These are the activations of a small neural network, seen along a few directions. Each row is one input.
Each table varies a few parts of the input and shows all the possible inputs, shuffled.
Descriptions start from the smaller parts, as in this example, which fits no table here: one of 3 separate values, together with either a single point or one of 11 places along a line or (one of 5 places around a ring, together with one of 6 places along a line).
Shared parts are said once, and a part with two or three values counts as separate values.
In the rows, 128 means zero.

A family of inputs:
row 1: [168  70 110 153 113 118 187 184 153  97 231 104]
row 2: [157  95 103 129 136  82 192 174 158  60 207 100]
row 3: [166  88 112 148 113 113 185 194 162  77 224 113]
row 4: [ 86 186 157 111 119 143  70 120 109 164  37 186]
row 5: [142  84 134 159 106 124 189 141 165  46 196  44]
row 6: [161  93 113 134 116  94 189 193 163  67 211 110]
row 7: [164  96  98 121 145  83 193 153 145  71 204  86]
row 8: [ 69 171 182 136 120 176  72  73 114 148  22 118]
row 9: [ 88 166 150 124 114 170  67 107 102 197  60 180]
row 10: [174  80  93 130 146  91 182 141 144  84 212  79]
row 11: [100 161 140 122 124 166  62  85  99 208  55 163]
row 12: [175  70  96 149 122 115 181 160 150 110 224  87]
row 13: [ 87 182 152 120 115 166  64 119 106 175  49 189]
row 14: [ 95 187 148 102 150 129  75  80  95 168  34 164]
row 15: [106 157 137 115 138 157  70  68  95 196  47 162]
row 16: [179  67  92 140 135 107 189 144 146  98 216  86]
row 17: [104 166 140 106 152 140  64  68  92 181  41 157]
row 18: [ 83 185 147 106 139 131  74 100 104 156  34 177]
- Describe the family of inputs behind these rows. => one of 2 separate values, together with either a single point or one of 8 places around a ring
- The inputs of row 3 and row 13 match in every part but the choice among 2 separate values. If row 2 is changed in the same way as row 3 into row 13, which row does it become? => row 18
- Which other rows does row 4 become when the choice among 2 separate values takes its other values? List them by row number. => row 6

A family of inputs:
row 19: [133  84 110 116 121 115 182 129 120  50 190  47]
row 20: [ 98 167 188 133 138 141  71  90 134 133  13 159]
row 21: [165 115 114 122 169  99 105  94 119 168  91 168]
row 22: [147 124 128 154 125  96 171 196 166 127 161 181]
row 23: [155  92 130 166 147  86 206 124 176  74 171  62]
row 24: [171  82 123 136 143 113 183 109 158  28 176  79]
row 25: [130 150 117 128  96 101 144 203 142 143 191 147]
row 26: [148 132 114 133 172  97 131  95 125 192 103 163]
row 27: [146 114 117 112 127 133 140 201 111  86 177 173]
row 28: [ 95 173 163 131 134 163  71  81 108 105  19 168]
row 29: [129 145  82  83 136 124 108 112  88 191 120 130]
row 30: [ 57 192 168 137 122 136  77  95 146 166  41 136]
row 31: [137 119 117 145 121  91 179 133 149  90 199  28]
row 32: [132 103 118 158 135  86 184 130 181  86 191  43]
row 33: [ 80 183 182 148 138 137  99  93 137 156  23 156]
row 34: [ 59 194 150  96 100 163  77 108 101 155  39 123]
row 35: [123 134 112 150 111  94 148 202 168 137 179 162]
row 36: [164 123  98 110 170 125 103  80 104 143 103 175]
row 37: [130 140 103  99  96 126 142 212 133 128 184 146]
row 38: [161 114 111 132 120 124 146 184 142  77 161 196]
row 39: [173  75 133 152 142  88 183 123 173  51 161  69]
row 40: [137 108 104 116 120 115 177 142 140  76 193  27]
row 41: [149 123 103  89 174 134  99  97  74 151 118 153]
row 42: [126 116 106 101  96 126 148 200 111 101 178 165]
row 43: [ 59 172 162  91 108 165  77  93  85 131  39 139]
row 44: [ 61 205 166 122 100 138  78  99 112 170  48 124]
row 45: [152  78 133 172  79 186 134 185 148 155 195 161]
row 46: [156  84 114 153 123 184  95  87 106 220 133 142]
row 47: [129 124  94  78 143 126 109  97  73 167 120 146]
row 48: [154  82 128 118 151 123 177 126 127  37 192  57]
row 49: [ 89 133 182 168  88 223  65  86 116 184  52 135]
row 50: [131 157 102 106 139 101 108 101 103 207 131 130]
row 51: [161  49 133 186 102 176 170 115 153 101 203  43]
row 52: [ 81 172 171 104 141 174  67  95  84 115  37 146]
row 53: [166 108 132 137 124 100 144 193 166 104 153 186]
row 54: [125 142 100 124 158  96 107  98 133 202 122 143]
- Describe the family of inputs behind these rows. => one of 4 places along a line, together with either a single point or one of 8 places around a ring
- The inputs of row 25 and row 44 match in every part but the place on the line of 4. If row 27 is changed in the same way as row 25 into row 44, which row does it become? => row 52
- Start at row 43 and move only the place on the line of 4, one step at a time. The first step leads to row 47. Which rows follow, in order? => row 42, row 19
- Which other rows does row 19 become when the place on the ring of 8 takes its other values? List them by row number. => row 23, row 24, row 31, row 32, row 39, row 40, row 48
- Which other rows does row 41 become when the place on the ring of 8 takes its other values? List them by row number. => row 21, row 26, row 29, row 36, row 47, row 50, row 54

A family of inputs:
row 55: [ 99 120 186 169 111 178 125  93 138 104  89  81]
row 56: [169  76  99 137 151 139 141 104 113 138 187  99]
row 57: [ 78 189 142  95 146 139  82  63  85 153  33 121]
row 58: [118 167 132  94 111 129 108 193 108 145 109 218]
row 59: [138 105 125 153 124 127 148 157 136 142 189 105]
row 60: [119 139 120 140  93 137 118 177 150 139 147 181]
row 61: [153 106  97 119 127 119 124 114 123 185 132 146]
row 62: [139 135 102  95 156 107 113 113  96 199 101 191]
row 63: [ 93 161 138 117 118 151  93  62 113 139  64  77]
row 64: [153 135  97  99 172 121  90 101  88 186 114 192]
row 65: [159  81 102 121 158  76 175 115 141  98 166  85]
row 66: [155  76 103 133 134 125 164 116 121 152 174  99]
row 67: [126 113 125 153  98 146 162 178 149 108 185 135]
row 68: [ 98 137 146 118 146 107 142  62 131  54  99  20]
row 69: [140 137 117 138 116 124 112 153 139 176 145 153]
row 70: [ 90 129 148 130 126 154 127  64 112 106 108  31]
row 71: [146 113 123 140 146  80 164 155 155  89 179  92]
row 72: [ 93 144 177 156 106 172  80  94 141 136  49 125]
row 73: [126 166 122 113 145 111 101 153 113 190 114 197]
row 74: [181  88  94 124 171  94 162 100 133  85 175  87]
row 75: [105 129 185 158 132 131 142  90 152  51  82  71]
row 76: [133 139 127 119  83 142 119 193 135 131 140 173]
row 77: [ 83 174 179 132 133 162  73  92 116 151  15 169]
row 78: [143 118 130 120 111 102 173 193 155  47 171 114]
row 79: [171 109  90 122 142 136 105 100 115 172 143 148]
row 80: [129 118 123 141 121  97 173 177 169  54 177 122]
row 81: [109 171 124 114 120 126 111 175 123 154 113 226]
row 82: [135 110 133 133  89 149 158 196 134 100 181 126]
- Describe the family of inputs behind these rows. => one of 4 places along a line, together with either one of 2 separate values or one of 5 places along a line
- The inputs of row 78 and row 58 match in every part but the place on the line of 4. If row 65 is changed in the same way as row 78 into row 58, which row does it become? => row 62
- Which other rows does row 68 become when the choice among 2 separate values takes its other values? List them by row number. => row 75
- Which other rows does row 57 become when the choice among 2 separate values takes its other values? List them by row number. => row 77

A family of inputs:
row 83: [147  86 148 165 117 112 197 136 172  70 174  51]
row 84: [ 73 175 169 151 128 151  75  70 135 143  36 116]
row 85: [195  58  61 121 177  89 181  91 118 139 215  82]
row 86: [178  97 107 136 136  89 180 214 159  90 211 173]
row 87: [159  81 111 161  95 149 164 164 158  84 215  94]
row 88: [ 81 193 121 102 103 146  70 143 107 194  76 192]
row 89: [143 143 102  95 176 128  68  35  76 222  63 141]
row 90: [111 173 137 111 127 129  75 145 119 172  59 241]
row 91: [ 73 180 183 107 140 149  97  76  94 108  28 116]
row 92: [138  88 147 122 129 101 197 145 140  30 168  47]
row 93: [ 91 148 157 138 103 194  66 107 110 172  63 159]
row 94: [147 113  93 127 106  99 168 209 148 111 229 124]
- The inputs of row 87 and row 93 match in every part but one. If row 85 is changed in the same way as row 87 into row 93, which row does it become? => row 89
- Describe the family of inputs behind these rows. => one of 2 separate values, together with either a single point or one of 5 places along a line
- Which other rows does row 88 become when the choice among 2 separate values takes its other values? List them by row number. => row 94

A family of inputs:
row 95: [104 157 168 139 125 156  82  98 131 128  38 168]
row 96: [144 113 115 120 122 147 116 144 112 155 145 160]
row 97: [136 104 120 135 122 149 132 102 124 122 144  85]
row 98: [ 84 179 137 102 141 140  75  77  86 196  52 139]
row 99: [112 128 133 122 113 131 143 127 129  86 138  79]
row 100: [119 141 126 109 114 132 124 170 117 117 141 156]
row 101: [143 110 130 141 153 104 153 124 141 109 139 123]
row 102: [139 103 137 157 125 147 137 124 136 139 147 120]
row 103: [113 129 149 144 117 130 150 152 142 100 138 115]
row 104: [141 118 117 142 114 132 126 136 140 163 147 134]
row 105: [150 125 107 105 148 110 132 140 116 126 141 164]
row 106: [147 129 109 126 141  92 140 135 145 134 143 136]
row 107: [146 112 117 118 149 107 148 100 127  93 138  83]
row 108: [115 145 126 131 106 115 135 163 146 125 141 130]
- Describe the family of inputs behind these rows. => either one of 2 separate values or (one of 3 separate values, together with one of 4 places along a line)
